These are the activations of a small neural network, seen along a few directions. Each row is one input.
In each table, some parts of the input vary, and every possible input appears once, in random order.
A made-up example of a description, with smaller parts first: one of 6 places along a line, together with either a single point or one of 11 places around a ring or (one of 3 separate values, together with one of 5 places around a ring).
Shared parts are said once, and a part with two or three values counts as separate values.

Other details of the inputs shift rows strongly along three fixed directions, in all tables alike. That doesn't count.

Table:
row 1: [  3 -15 -10   4  44 -23   6 -25  -9   1  22  45  -6  -8]
row 2: [  9  -3  -9   4  29 -19   6 -16  10  -4  16  34  -2  -7]
row 3: [-16  -2   3  16 -10   1 -10  -3 -16  20  -5  -7 -23  23]
row 4: [ 17  14 -11  -1   5 -11   8  -2  45 -13   5  19   1  -9]
row 5: [-14  17  -3  38  14 -14  -4 -30  36  21   1  33 -22  24]
row 6: [ -3 -21  16 -14   2  -4  -2   6 -58   7   7  -9   2 -10]
row 7: [ -8 -10  -2   4  41 -20   2 -26 -11   2  25  39  -7  -9]
row 8: [ 11 -12  -5  -2  32   4   0 -17   4   4   1   9   1  -8]
row 9: [ 15   4  11 -23 -26   9   1  24   1 -11  -7 -30   9 -17]
row 10: [-21 -10  11  22   3 -20  -8  -5 -32  14   5  17 -13  10]
row 11: [ -4   8 -11  15  22 -19  -1 -12  40 -11  11  36  -7  -6]
row 12: [  2  -7  -3  -7   4  11   3   8 -16  -1   2  -7   5  -2]
row 13: [ 10  21 -20   9   7   8   8  -2  58 -12   1   8  -2  -5]
row 14: [ -2 -15   6   7  44 -21   6 -35 -25   1  12  41  -1 -10]
row 15: [  9 -26  13 -16   4   1  -4  13 -46  -3  -4 -14  11 -20]
row 16: [  5  -9  -1  -4   5   9  -5   0 -10   5  -4 -11  -3   2]
row 17: [  0  -9  -4  -3  -6  15   2  13 -22   3  -4 -19  -5  -2]
row 18: [  0  23  -1   2 -24   6  -6   4  44  -3  -8  -6   2  12]
row 19: [  1  16   0  -3 -30  14  -9  17  26  -1 -11 -23  -5  16]
row 20: [ 1  0  4  0 -3  9  5  5 -6  6 -7 -5  3  1]
row 21: [ 11  -1   0 -26 -31  26  -9  32   1 -10 -13 -44   4   2]
row 22: [ 10  11  -7 -17 -14  14  -6  11  32 -15  -3 -15  10  -1]
row 23: [-11  -6  11  13   8 -20   0  -9 -38  19  -3   8  -8   2]
row 24: [ 13  14  -1 -12 -14   2   3  10  27 -24  -6  -8   5 -11]
row 25: [-11 -11   9   6  -5  -3  -5 -10 -22  14  -3  -7   0  11]
row 26: [ 23 -22  -4 -27  51  -4   7 -15 -14 -17  22  20  20 -38]
row 27: [ -1   0  -7  -1  21   0   6 -13  10  -4   9  23   9  -6]
row 28: [ 20 -27  -2 -23  13  22   6  13 -44  -5  -3 -26  15 -23]
row 29: [-12  -7   7   7  -1   3   2   1 -32  16  -2   1  -4  10]
row 30: [ -4 -12   5 -13 -11  13  -1  14 -40   2   0 -17   8   0]
row 31: [  8   7  -7 -12 -15  10  -3   7  34 -14  -5 -20  11  -2]
row 32: [-17   3   8  20 -21   2 -11   2 -16  23  -9 -13 -22  28]
row 33: [  2  16 -14   3  -4   1  -2  -6  55 -13   2   0   4   4]
row 34: [ 22  -7  -7 -25 -12  27   5  26  -5 -14 -10 -37  13 -19]
row 35: [-18  -1  17  22 -16 -16  -8   4 -24  16  -5   5 -12  12]
row 36: [-12  32   3  17 -43 -10  -5  21  23   5 -15 -18 -16  17]
row 37: [-19   0   9  20 -13  -5   4  -6 -17  18  -5   0  -4  15]
row 38: [  0  -9   3  -9   5  -4   0   0 -24 -11   4   2  -2  -6]
row 39: [  0  24   5   4 -40  13  -8  18  35   3 -18 -25  -6  20]
row 40: [-22   5  12  24  -3 -21  -3 -15 -22  11   3  22 -19  19]
row 41: [ -7   2   0  -6 -16   7  -9   5   2   1  -2 -10  -1  12]
row 42: [ -3  12   4   9 -11 -12  -1   6  -1   5  -8  -5  -5   1]
row 43: [ 19  -3  -8 -33 -11  10   0  31  -6 -23  -6 -36  10 -25]
row 44: [ 22 -19 -11 -22  45  12  11  -8  -8 -13  11  11  22 -28]
row 45: [  0   5   0  12  -8   8   6   2   5  10 -10  -7  -6   3]
row 46: [-19  -2   3  14  -1   0   1  -3 -22  16   2   8 -13  17]
row 47: [ 16 -26   6 -29  11  18  -4   8 -37   0  -4 -23  14 -11]
row 48: [  7 -24   4 -20  -1  11  -5   5 -36  -3  -1 -26  15  -6]
row 49: [-12   5   6   5 -11  -1  -8  -5   0  11  -2   3  -3  18]
row 50: [ 12   9 -21 -15  18  10   9  -2  45 -24  10  14  15 -17]
row 51: [  9   3 -20  -9  13   7  10  -3  35 -22   9   4  13 -15]
row 52: [-16   4   5  17 -17  -2   3  -1  -9  12  -4  -4  -2  14]
row 53: [  1   8   0   0   4   1  -3 -11  26   1  -1  10   4   4]
row 54: [  8  -7  -2 -12  12   9  -4  -2  -1  -1   1  -3   5   0]
row 55: [-14  16   5  26 -10 -19  -5  -2  28   4  -2  20 -13  10]
row 56: [ -9  -7  15  18   0 -21   2 -10 -32  24   0  19 -13  12]
row 57: [ 11  -6 -11 -10  39   2   9 -18  10 -11  14  27  19 -19]
row 58: [-13  19   3  12 -43   6   2  16  18   3 -13 -22  -2  16]
row 59: [ -7  22   5   9 -32  -9  -3  17   9   4 -14 -17 -10   9]
row 60: [-14   1  14  26 -11 -23  -1  -7 -27  26   0  18 -18  20]
row 61: [ 16 -22  10 -28   2   7   1  12 -50 -16  -2 -20  14 -21]
row 62: [-33  13   6  36 -24 -11   0  -7  -4  22  -1   7 -17  32]
row 63: [ 12  19 -12  -4   9   6  10  -6  58 -16   1  16  15 -12]
row 64: [  0   8  -4   3  20 -14   3 -13  23  -7  17  26  -2  -9]
row 65: [ 15  -1 -19 -19  11   9   0  -2  40 -25   6  -7  14 -13]
Description of these inputs: one of 5 places along a line, together with either one of 5 separate values or (one of 2 separate values, together with one of 4 places along a line).
Question: The inputs of row 41 and row 49 match in every part but the place on the line of 5. If row 51 is changed in the same way as row 41 into row 49, which row does it become?
Answer: row 58
Question: The inputs of row 34 and row 28 match in every part but the place on the line of 5. If row 54 is changed in the same way as row 34 into row 28, which row does it become?
Answer: row 39
Question: Which other rows does row 43 become when the place on the line of 5 takes its other values? List them by row number.
Answer: row 23, row 36, row 42, row 59
Question: List by row number the other rows that have the place on the line of 5 in common with row 64.
Answer: row 2, row 10, row 12, row 13, row 19, row 22, row 30, row 32, row 33, row 36, row 40, row 62
Question: Which other rows does row 21 become when the choice among 2 separate values takes its other values? List them by row number.
Answer: row 46
Question: Which other rows does row 38 become when the choice among 5 separate values takes its other values? List them by row number.
Answer: row 1, row 7, row 11, row 43
